These are the activations of a small neural network, seen along a few directions. Each row is one input.
In each table, some parts of the input vary, and every possible input appears once, in random order.
Descriptions start from the smaller parts, as in this example, which fits no table here: one of 5 places around a ring, together with either a single point or (one of 2 separate values, together with one of 4 places along a line) or one of 11 places around a ring.
Shared parts are said once, and a part with two or three values counts as separate values.

Other details of the inputs vary at random and push rows far along two fixed directions, the same in every table; ignore that.

Rows:
R1: [-32   8 -33  40   8 -30  -5  32 -64  41 -20  24  31]
R2: [-26 -10  10 -36  -1  33   4 -16 -43  -1  -6  14  -1]
R3: [-24  10   2   3  -4   2  16  17 -54  26 -16  26  20]
R4: [ -1 -12  16 -10   7  35   5  -7  10 -28  14   9 -12]
R5: [-15   7   2   3 -10   3  30  21 -35 -32   7  17 -25]
R6: [  4  -2 -16  20  35  -2 -44   4  71  40   4 -14  14]
R7: [-13  -5  29  -5 -14  26  40  10 -32  -3  -4  31   8]
R8: [ 22  -1  27 -15 -19   7  10 -23  -1 -12   4  -1   0]
R9: [ 22  -1 -30  42  13 -50 -36  -2  17  36  -5 -19  25]
R10: [ 11  -9  18 -10  -4  12  42   5  22 -39  21 -19 -18]
R11: [ 36   3  -2  24   9 -21 -23  -9  51  23  -2  -9   5]
R12: [-29  -3 -22  -2   4   6 -13   5 -67  -4   2   4   6]
R13: [  7  -6  20   1 -27   6  14 -14 -42 -16   1  31   6]
R14: [  8   3   8  -2  10   2  18   5  29  12  -1 -22   6]
R15: [ 16   8  10  -1 -21  -6   2 -10  10 -35  20  14 -27]
R16: [ 16   0  20 -31 -19   3  10 -33  -2  -6  -4  -5  -9]
R17: [-18   7 -10 -32 -13   1  32   4 -46 -18   0  -8 -21]
R18: [ 32  -8  -5  15   0 -27 -11 -10  26  -5  13 -24   1]
R19: [-30  21 -21  24  -5 -17   4  27 -36   6  -3  29  -4]
R20: [  2   9 -31  16  37 -35 -23   9  46  80 -27 -33  28]
R21: [-11  17 -14  17 -25 -19 -13   0 -52  -4   0  43  -6]
R22: [  8 -11 -30 -14  32 -11 -27 -11  44  11  10 -63  -9]
R23: [ 12   1  27  -4   0  21  32   6  42 -16   7  -1 -16]
R24: [ 21   7  17   3 -12  -1 -12 -10  37  15   1  19   1]
R25: [-34  -3 -26 -19   1   6 -10  -5 -67  -2  -4   0  -5]
R26: [ 11  11 -52  36  42 -58 -31  26  50  56  -5 -64  19]
R27: [-35  17   7   4 -36  -1  19  38 -29  -4 -68  35  26]
R28: [  6   2  20  -3  -4  16  35  10  22 -29  11   1 -23]
R29: [  6 -15  31 -20   7  47   8  -9  28 -19  14  10  -8]
R30: [ -9   7 -19 -18 -23 -27  -7 -13 -72  -3  -6   3 -10]
R31: [ 24  -5  40 -41 -16  16  16 -38  20  -4  -3   0  -6]
R32: [  8 -15  12 -15  10  27   8  -4  25 -50  30 -12 -30]
R33: [  1 -23   5 -13   7  23   9  -5   1 -43  27 -16 -13]
R34: [-42   6 -58  41  20 -28 -45  28 -82  26 -11  29  16]
R35: [-25  12 -16   3  -6 -10  16  20 -61   5  -7   7   6]
R36: [ 30   1   5  13  -4 -13  -8 -10  28  -7   7  -1 -10]
R37: [ 12 -19 -18  18  35  -6 -25  -1  50   9  14 -39  12]
R38: [  7 -25  28 -16   7  41  16 -15  23 -32  21  -6  -3]
R39: [  2  -7 -28  27  47 -19 -52   5  42  66  -9 -34  38]
R40: [-23   4 -19  23  -1 -16  14  24 -51   7  -7  13  11]
R41: [  1   7  17  -6  -6   9  31   9  35 -39  22  -1 -34]
R42: [-11  17  -7  15 -26 -13 -13  -1 -49   4  -6  48   0]
R43: [-36   6 -19  10   0  11 -18   9 -48  -3   2  38   1]
R44: [ -5   9 -10   3 -22 -21  -8  -6 -70   2  -5  15   7]
R45: [  7 -26  36 -19   7  48  15 -14  24 -19  17   2   5]
R46: [-32  20 -16  22  -8  -9   4  26 -37  15  -9  36   1]
R47: [ 12   6 -18  -9  21 -19   4   0  52  25  -5 -50  -2]
R48: [ 2  1 30 -6 -5 25 31 10 16 -1 -2 18 -7]
R49: [-15  19 -22  33  14 -22 -18  28  18  56 -15  13  18]
R50: [ 22   4   2  19   0 -14 -22  -4  14  34 -11  16  14]
R51: [ -1  -7   9 -14   5  24   4  -5  31 -50  33  -4 -32]
R52: [ 33  -8  53 -28 -18  25  21 -31  28 -14   7   2  -1]
R53: [ 17   3  -6 -15  -7 -22 -11 -24   4  10  -5 -23  -6]
R54: [ 30   1  -1  11  -2 -21 -10  -6  24 -14  12  -7 -16]
R55: [ 34 -15  49 -16 -19  26  23 -26  24 -15   8  13   4]
R56: [ 22   7 -36  25  13 -57 -41  -1  10  35  -2 -38  14]
R57: [-13  -5  24 -18 -20  31   3   9  28 -31 -44   9  17]
R58: [-30  -4 -10  -4   2  14  -9   2 -64   0  -2  13  11]
R59: [ -5   8  30  -9 -56   4   8   5 -20 -23 -59  38  17]
R60: [  5   0  24 -40  -7  25  43 -14  24 -14   1 -18 -17]
R61: [  5 -13 -10 -12  19   6 -11  -4  19 -15  20 -43  -9]
R62: [  7  -9 -24  -4  38  -7 -33 -15  59  36  -3 -53   9]
R63: [ -8  -2  -1  -2   9  18  -7  -2  20 -27  22   5 -17]
Description of these inputs: one of 3 separate values, together with either a single point or (one of 4 places along a line, together with one of 5 places along a line).
Changing only the choice among 3 separate values turns R57 into R27. The same change can be made to R61. Which row results?
Answer: R26
Changing only the choice among 3 separate values turns R31 into R20. The same change can be made to R13. Which row results?
Answer: R1
Start at R26 and move only the place on the line of 4, one step at a time. The first step leads to R35. Which rows follow, in order?
Answer: R14, R3
Start at R22 and move only the place on the line of 4, one step at a time. The first step leads to R25. Which rows follow, in order?
Answer: R62, R2
Which other rows does R50 become when the choice among 3 separate values takes its other values? List them by row number.
Answer: R29, R48

Rows:
R64: [ 12  -2  30 -24 -10  19  30  -6  37 -13  -7 -12  -5]
R65: [-33   8  19 -21 -29  25  40  12 -70 -12 -21  39   2]
R66: [16 -9 21 -5  9 19 -2 -8 58  5 -1 -9  7]
R67: [-10   1  38 -17 -28  37  44   6 -20 -46   5  37 -20]
R68: [ 14   3  13  -1 -18  -1  12  -8  -7 -27  16  13 -17]
R69: [-20 -12 -47  11  42 -10 -39   2 -17  20  19 -28   3]
R70: [  2   0 -21  25  16 -22 -40   3  14  39 -16  -3  26]
R71: [ 19  -1  19 -16  -8   3  15 -10  38  -6  -6 -20  -2]
R72: [-11  15 -35  18  -6 -45 -25   7 -49  38 -26   5  19]
R73: [ 16   7 -15   6   0 -34 -12  -8  -2  25  -6 -16   7]
R74: [  6   9 -28  41  18 -38 -30  19  34  35 -12 -10  16]
R75: [-13  -2  11 -14 -31  15   6 -16 -89 -23   6  48  -4]
R76: [-36   0 -42  12  18  -9 -11  19 -62 -13  24   0 -14]
R77: [  1 -12 -12 -26  24   9   7  -8  18 -20  25 -52 -22]
R78: [  5  -1  31  -4  -3  27  31  10  47 -18   4   7 -10]
R79: [ -6   3 -20  16  -2 -19 -34  -4 -36  25 -11  17  17]
R80: [ 30   1  10   6  -1  -8  -2  -7  59 -11  10 -16 -11]
R81: [ 7 -9 28 -8  8 31  8 -4 47  3 -2  1  8]
Describe the family of inputs behind these rows.
Answer: one of 3 separate values, together with either a single point or one of 5 places along a line
Changing only the choice among 3 separate values turns R67 into R64. The same change can be made to R68. Which row results?
Answer: R73
List by row number the other rows that have the choice among 3 separate values in common with R69.
Answer: R66, R70, R75, R79, R81
Which other rows does R81 become when the choice among 3 separate values takes its other values? List them by row number.
Answer: R65, R78

Rows:
R82: [ -7  -6  26 -26 -18  33  28  -6  -4 -47   8   7 -15]
R83: [  7  -2   8  -9   9   6   1   2  48  -1  -1 -25  -1]
R84: [-20   2 -20   4  -7  -9 -18   2 -72  -1   0  25  -2]
R85: [-21   6 -33  21   7 -22 -23  16 -31  12 -11   6  12]
R86: [  0  -4 -21  16  21 -16 -33   0  23  34  -8 -20  23]
R87: [-18  13 -37  51   3 -41 -38  27 -33  51 -27  32  34]
R88: [ -1   0  29 -35 -23  30  40 -11  -4 -44  11   4 -24]
R89: [-11  -2 -37  27  24 -26 -42   9 -13  49 -24  -4  30]
R90: [ -9   4   3 -14 -14   6  18  -1 -22 -22   4   6 -16]
R91: [-30   5   5 -19 -23  15  27   7 -71 -15 -17  33  -7]
R92: [ -7  -2   9 -19 -20  13  16 -11 -55 -20   9  15  -5]
R93: [ 4 -9  6  6 19 13  0  5 44  9 -4 -8  6]
R94: [-27   6  -4   0  -4   7  13  13 -55  10 -12  32   4]
R95: [ 17  -1  -2  -4   7  -8   2  -5  45  -8  10 -27 -17]
R96: [  5  -6 -10  19  20  -5 -14   5  33   2  11 -10  -3]
R97: [ -4   4 -29  12   8 -28 -25  -4 -26  21   2  -2   1]
R98: [ -8  13 -17  32  -3 -26 -24  20 -19  35 -19  27  20]
R99: [ 26   0  18  -3  -6  -4 -10 -14  37   4  -4  -2   4]
R100: [ -9   0  14 -15 -14  19  27  -3 -33 -33  18  25 -24]
R101: [  5  -4  10  -3   4  14   6   0  12 -22  18   3 -17]
R102: [ -2   3 -14   4   4 -10 -10   7   0  -6   1  -6  -9]
R103: [ 11   0   4  -6   8   3  -1   0  47  -6   4 -26  -4]
R104: [ 12  -8  13  -9  10  12   5  -4  68  -9   2 -30   0]
R105: [ -8   6 -13  12  10  -8  -3   7  -1  17   3   1   4]
R106: [  7  -2  -8   3  17  -7 -23  -4  29  24  -2 -22  13]
R107: [ -1   0 -12  -1  -5 -10  -5  -6 -41   1   7   3   1]
R108: [ 5 -1  2  4  4  1 10  3  0 -7 15 -3 -5]
R109: [ 15  -9  27 -28  -8  28  11 -21  18 -35  20  -7 -20]
R110: [-19   2   0  -9  -7  10   7  12 -32  -4 -17  15   1]
R111: [  2  -2 -15   7  18  -9 -26   1  11  32 -14 -12  15]
R112: [ 31  -5  10   9   4 -11 -20 -15  61  14  -6 -13  11]
R113: [  8  -2   3   6  21   5  -7   6  56  15   5 -21   6]
R114: [-35   7   4  -9 -17  16  23  10 -72  -8  -2  40  -1]
R115: [-12  16  -6  14 -27 -20   4   9 -63   5 -22  31  10]
R116: [-18  15  12  -7 -42   3  23   2 -68 -18 -18  45  -6]
R117: [ 13  -9  17 -19  -1  12  13 -14   7  -4   1 -10  -1]
R118: [  1  -8  41 -28 -16  39  46  -7  -5 -38  18  10 -16]
R119: [  9   1  -8  -4   6  -8  -9 -13   7   6   8 -13  -3]
R120: [ 10  -7  -8   4  12  -3 -20 -10  24   3   7 -16   3]
R121: [  1   3  -7   0   9 -11  -2   4  33  17  -6 -24   4]
R122: [-13   1 -20   6  -8 -18 -10  -1 -77   0   3  18  -1]
R123: [ -1   8 -41  30  18 -43 -27  16  -3  33  -9 -21  14]
R124: [-17  10  -1   9 -26  -6   1   9 -51  -6 -24  40   9]
R125: [ 13  -7  31 -18  -5  28  33  -8  22 -30  22  -6 -15]
R126: [ 17  -6   3  -5  11  -6  -5 -11  30  14   5 -29   8]
R127: [ -2  -4  -5   1   1   1  -2   1   4 -20   4  -4 -10]
R128: [ 45  -4  27  -5  -5  -7   2 -24  61   1   4 -22   0]
R129: [-10   3  -9  -4   0  -6  -7  -5 -22  18  -4   0   8]
R130: [ 20  -5  12  -2  16  13   1  -3  64  -9  19 -22 -11]
R131: [  0   3 -22  12   3 -24  -8   8 -15   3   1 -10  -3]
R132: [  2  -1  -4  -2   6   0 -16  -7   5   7   4 -10   4]
R133: [ 15 -10  15 -11  13  16   7  -3  68  -7  -6 -27  -1]
R134: [-8 -3  4  4  5 14  4  4  7 -9  7  6  1]
R135: [ 10  -6  30 -28 -12  23  35  -8  22 -30   9 -16 -13]
R136: [  3  -4  25 -34 -20  28  25 -22 -13 -31  15   6 -18]
R137: [  0  -1 -14  17   9 -15  -4   9 -14   5  11   1  -3]
R138: [ 2 -4 -5 14 16  3 -8  4 29  0  9 -7  1]
R139: [ -8  -1 -20  27  25 -12 -23  15  30  34  -6 -11  21]
R140: [  0  -4  30 -32 -20  34  31  -7  -5 -54  14   7 -27]
R141: [-23   4  -8  -3 -11  -3  13  13 -63   2 -19  17   6]
R142: [ 13  13 -17  26   6 -33 -28  11  35  32 -23  -9  17]
R143: [ 11  -8  -2   1  12   2 -17 -12  36   4   7 -22   6]
R144: [  5   3 -10  10  13  -8  -3   3  23  11  10 -10  -4]
R145: [  4 -10  42 -30 -14  42  48  -6  -6 -36   9  13 -17]
R146: [-16   3 -23   7   6 -16 -17   2 -40  35 -19   9  13]
R147: [-10  15 -34  49   0 -48 -29  24 -42  54 -24  23  30]
R148: [  4  -4  31 -32 -23  28  41 -10  -8 -47  14  -1 -21]
R149: [ 2 -2  1  7 20  7 -5  9 33 18 -6 -8  7]
R150: [  9 -12   8  -9   0  11  -4 -16   8 -23  15  -5 -12]
R151: [ 2  2 -2  8 14  4 -6  6 29  7  7 -9  2]
R152: [ 25   5   5   5  -2 -19 -12 -16  34  20  -8  -6   6]
R153: [-17  11  16  -2 -36   9  24   5 -65 -11  -8  56  -4]
Describe the family of inputs behind these rows.
Answer: one of 3 separate values, together with one of 4 places along a line, together with either a single point or one of 5 places along a line
Changing only the place on the line of 4 turns R121 into R104. The same change can be made to R116. Which row results?
Answer: R124
Changing only the place on the line of 4 turns R133 into R110. The same change can be made to R82. Which row results?
Answer: R103
Which other rows does R148 become when the choice among 3 separate values takes its other values? List them by row number.
Answer: R92, R125
List by row number the other rows that have the place on the line of 4 and the choice among 3 separate values in common with R111.
Answer: R84, R99, R106, R109, R132
Which other rows does R126 become when the place on the line of 4 takes its other values? List them by row number.
Answer: R86, R106, R129
Which other rows does R117 become when the place on the line of 4 takes its other values? List them by row number.
Answer: R89, R111, R146
List by row number the other rows that have the place on the line of 4 and the choice among 3 separate values in common with R118.
Answer: R108, R125, R137, R145, R147
